A small network was trained on made-up records. Each row is its average activation on records with the value named, seen along a few directions.
Related values have similar rows: they may be neighbours, one step apart, or belong to one group.
In the rows, 500 means zero.
Strong random noise was added to every row along 4 fixed directions; ignore it. To show where, here is one row again and again, with new noise each time:
[ 86 433 303  45 468 377 466 576 381 430 460 485 286 404 701 456 384 550]
[410 576 696 287 343 557 367 410 462 538 614 565 670 598 530 749 499 362]
[517 671 630 443 641 480 524 378 359 469 642 611 485 225 736 499 463 563]
[467 545 498 496 525 462 496 351 473 557 412 512 423 251 632 449 493 597]
[655 449 573 658 663 439 566 405 513 543 558 554 432 334 613 412 479 626]
[552 117 446 498 726 324 612 688 562 459 702 535 307 665 567 364 377 621]


N, 12 values:
n7: [628 382 455 697 501 580 577 629 657 456 433 375 562 736 301 401 565 505]
n5: [453 401 608 380 299 528 364 478 581 599 491 534 663 768 348 753 473 332]
n9: [521 536 298 634 479 555 580 457 597 521 281 411 455 556 401 367 565 526]
n12: [706 799 566 662 510 504 634 440 492 509 559 537 564 239 485 531 569 511]
n10: [329 373 419 402 460 547 386 633 454 399 483 418 523 643 471 445 529 426]
n6: [340 229 395 425 557 445 464 654 555 499 419 478 327 762 478 428 409 516]
n4: [317 277 287 296 573 389 517 725 367 336 644 415 374 485 594 319 429 537]
n3: [774 181 448 753 651 424 688 838 639 409 658 417 478 772 317 383 472 572]
n8: [320 692 356 329 368 593 503 404 494 518 283 473 418 455 532 500 462 471]
n2: [177 710 403 146 379 492 528 573 396 463 343 480 394 391 532 587 404 508]
n1: [521 462 375 619 630 487 442 493 441 470 512 542 388 513 503 357 568 537]
n11: [393 374 352 450 370 356 445 595 554 545 381 448 452 512 396 521 519 475]
The values of N form a network in which each value has 3 neighbours.
- Name the neighbours of n11, in listed order. => n5, n12, n4
- Name the neighbours of n9, in listed order. => n7, n8, n1
A value of N combines one of 2 hidden first parts with one of 6 second parts; all combinations occur once.
- Changing only the second part turns n8 into n7. n6 has the same second part as n8; what does that change turn n6 into? => n10
- Changing only the second part turns n1 into n4. n9 has the same second part as n1; what does that change turn n9 into? => n3
